Each row has a name. Each question is about the rows just above it.

[132 106 107 128  87  75]  <123>
[127 128 130 126 122 131]  <2>
[175 148 163 176 127  97]  <95>
[109  94 123 186 200 129]  <35>
[132 106 107 157 137 122]  <137>
[120  72  64 151  91 136]  <168>
[128 131 129 129 129 129]  <26>
[105  54  82 101 154 123]  <16>
Number of entries in [109]: : 1
Count the entries of [127 128 130 126]: : 4
How many entries does [120  72  64 151  91] have? : 5
Number of entries in [175 148 163 176 127]: : 5
Count the entries of [127 128 130 126 122]: : 5
Number of entries in [105  54  82 101]: : 4
Count the entries of [120  72  64 151]: : 4

[105 111 113 144 129 112  97 125  85 137 136 135 105  88 108 104 156 120
 118 133  82 114  83  85 105  80 131 129]  <185>
[108 113  93 135  76 119 120  89 144  96 145 162 115 103 112 109 113 142
  79  84 106 122 108 141 130 148  92 133]  <87>
[ 93 127 131 128 101 127  94 118  75  86 109  75  95 141 125 107 179  88
  84  92  82 157  85 156  96  97  99 130]  <70>
[ 93 169 146  83  98 163  78 140 160 129 149 112  81 109 168  74 147  90
  96  76  71 129  70 186  89 170 104 160]  <103>
[170  97 113 186 122 111 168  89  86 115 116 124 179 134  95 168 116 128
 139 129 153 148 166  57 157  84 104 108]  <104>
[122  91  80 103 103  81 123 113 158 105 114 173 116 133  84 109  91 153
  99 110 131 145 130 175 140 155 102  89]  <43>
[ 90  83  86 132 151  73 108 139 167 123  93 182 126 122  73 128 101 192
 154 169 160  76 141 144 109 135 135  83]  <102>
[104 138 139 139 147 148 105 135 134 153 152 162 113  60 140 125 143 166
 148 162 126  55 128  62  80 135 144 143]  <180>
[108 113  93 135  76 119 120  89 120  96 145 162 115 103 112 109 113 142
  79  84 106 122 108 141 130 148  92 133]  <106>
Number of entries in [170  97 113 186 122 111]: : 6
Number of entries in [ 90  83  86 132 151  73 108 139 167 123  93 182 126 122  73 128 101 192
 154 169 160  76 141 144 109 135 135  83]: : 28
Number of entries in [170  97 113 186 122 111 168  89  86 115 116 124 179 134  95 168 116]: : 17
Number of entries in [122  91  80 103 103  81 123 113 158 105 114 173 116 133  84 109  91 153
  99 110 131 145 130 175 140]: : 25

[116 124 196 106 136 178] : <150>
[156 149 120  74 157  80] : <126>
[120 148 192 150 131 201] : <63>
[131 147 144 188 130 115] : <51>
[132 124 103 152 124  83] : <67>
[127 146 155 140 127 164] : <92>
[163 164  95 136 152  94] : <214>
[169 161 112 109 169  63] : <215>
[134 142 130 157 129  55] : <174>
[178 174 123 133 184  74] : <130>
[137 129 102  80 129 141] : <192>
[131 147 144 188 119 180] : <118>
How many entries does [169 161 112 109 169] have? : 5
Number of entries in [127 146 155 140 127]: : 5
Count the entries of [131 147 144 188 130]: : 5
How many entries does [137 129 102  80 129] have? : 5
Number of entries in [127 146 155]: : 3
Number of entries in [178 174 123 133 184  74]: : 6
Count the entries of [156 149 120  74]: : 4

[144 154 114 139 143 128 141  93]  <116>
[144 154 114 139 143 128 141  76]  <58>
[139 132  98 135 148 139 122 105]  <65>
[178 137 141 187 163 119  63  75]  <76>
[145 153 117 139 138 123 147  86]  <3>
[135 158 133 149 156 134 150 104]  <108>
Number of entries in [145 153 117 139 138]: : 5
How many entries does [178 137 141 187 163] have? : 5
How many entries does [145 153 117] have? : 3
Number of entries in [144 154 114 139]: : 4
Count the entries of [135 158 133 149 156 134 150]: : 7
How many entries does [135 158 133 149 156 134 150 104] have? : 8

[171 151 111 112 122 156 127 163  94] -> <187>
[120  98 155 103 130 159 125 156  98] -> <28>
[120 151 111 112 122 156 127  96  94] -> <36>
[118 119 139 165 144 102 133 100 140] -> <128>
[104 116 113 143 179 151 113 131 105] -> <57>
[120  98 155 103 130 159 125 125 155] -> <68>
[123  88 160 118 127 111 195 120 124] -> <94>
[120 151 111 112 122 156 127 163  94] -> <15>
[139 100 163 132 115 104 131  90 183] -> <100>
Number of entries in [120  98 155 103 130 159]: : 6
How many entries does [139 100 163] have? : 3
Number of entries in [104 116]: : 2
Count the entries of [120  98 155 103 130 159 125 125 155]: : 9
Count the entries of [123  88 160 118 127 111 195]: : 7

[ 73  85 185 110  93 174  78  81  89  95 106 174 153  84 176 127  97 129
 171  76  91  90  92  89  91 171 164 131  86 169 172] = <19>
[ 73  67 113  71 105  94  81 117  85 141 199 103  84  70 100 145 171  61
 114  75 132  98 149  95 129  80 140  95  89  81  72] = <50>
[118 146 103 128 141  86 153  49  94  97  99  99 162 117  95 190 107 102
 116 101 172  96 175 118  93 120 140 125 133 109 161] = <10>
[170 139  80 102 166  86 142 158 144 135 132  80  97 172  68 152 118  79
  84  62 152  75 188  92 175 125 167 182 136 104 131] = <74>
[ 73  85 185 110  93 174  78  81  89  95 106 174 153  84 176 127  97 129
 101 169 179 177  70 174  94  87 100  74 179 100  79] = <20>
[ 87  82 110  82  74 158 101 152 100 116 189 151 169  92 137  75 174 104
 117 157 143 147 163 178 126  85  80  88 152  96 100] = <157>
[103 110 136 144  89 111 148 184 119 135 199 118 120  94 137  99 194 156
 185 143  51 138 147 101 120 140  95 102  52 166 156] = <22>
[170 139  80 102 166  86 142 158 144 135 132  80  97 172  68 152 118  79
  84  62 152  75 188  92 175 125 159 118  86 135  82] = <171>
Count the entries of [ 73  85 185 110  93 174  78  81  89  95 106 174 153  84 176 127  97 129
 171  76  91  90  92  89  91 171 164 131  86 169 172]: : 31
How many entries does [118 146 103 128 141  86 153  49  94  97  99  99 162] have? : 13
Number of entries in [170 139  80 102 166  86 142 158 144 135 132  80  97 172  68 152 118  79
  84  62 152  75 188  92 175 125 159 118  86 135  82]: : 31
How many entries does [ 87  82 110] have? : 3
Count the entries of [ 73  85 185 110  93 174  78  81  89  95 106 174 153  84 176 127  97 129]: : 18
Number of entries in [ 73  67 113  71 105  94  81 117  85 141 199 103  84  70 100 145 171  61
 114  75 132  98 149  95 129  80 140  95  89  81  72]: : 31
Count the entries of [ 87  82 110  82  74 158 101 152 100 116 189 151]: : 12

[108 126  82  82 120 149 122 197 138 177  92 139 151 135] = <78>
[133 103 144 136 155 167 158 122 157 109 137 124 132 166] = <79>
[ 99 168 138 148 181 114 182  97 150 133 117 110 104 120] = <13>
[135  95 111 107 128 185 131 121 155  92 109 102  94 176] = <31>
[ 97 142 151 149 177 146 181  84 173 117 133 104  95 166] = <37>
[146  84 103  91 114 154 125 107 132 148 108 164 156 169] = <120>
Count the entries of [ 97 142]: : 2
Number of entries in [ 97 142 151 149 177]: : 5
Number of entries in [ 99 168 138 148 181 114 182  97 150 133 117 110 104 120]: : 14
Number of entries in [146  84 103  91 114 154 125 107]: : 8

[ 99  67 111  71] : <4>
[ 88 146 153 119] : <132>
[136 102 160 115] : <12>
[208 124 185 164] : <34>
[137 180 135 155] : <190>
[127 117 117 116] : <210>
[ 93 142 175 120] : <194>
[132  87 151  98] : <122>
[135  56 202  86] : <133>
[166 159 149 161] : <193>
[154 156 102 143] : <114>
[149 141 160 148] : <156>
Number of entries in [208 124 185]: : 3
Number of entries in [154 156 102]: : 3

[102 164 186 160 128] : <113>
[ 59 159  84 153 124] : <93>
[143 132  58  99 160] : <134>
[ 54 119 176 109 153] : <152>
[195 182 105  89 169] : <18>
[113  46 131  74 139] : <73>
[166 102 101 150  90] : <159>
Number of entries in [102 164 186]: : 3
How many entries does [195 182 105] have? : 3
How many entries does [ 54 119 176] have? : 3
How many entries does [ 54 119] have? : 2
How many entries does [195 182] have? : 2

[174 132 105 132] : <105>
[ 71 147 108  79] : <83>
[107 115 129 121] : <60>
[121 109 198 187] : <165>
[ 96 143 155 168] : <161>
[ 94 139 121  57] : <172>
[123 139 133 155] : <139>
[119 140 115 101] : <47>
[131 104 173 110] : <136>
How many entries does [123 139 133] have? : 3
Count the entries of [107]: : 1
Number of entries in [131 104 173]: : 3
Number of entries in [ 71 147 108  79]: : 4

[147  97 165 134 117] : <110>
[147  97 156 138 117] : <38>
[147  97 179 130  92] : <27>
[140 125  86 195 117] : <153>
[147  97 126 138 117] : <91>
[ 84  97 165 138  55] : <112>
[147  97 165 133 117] : <111>
How many entries does [147  97 126 138 117] have? : 5
Number of entries in [140 125  86]: : 3
How many entries does [147  97 156 138 117] have? : 5

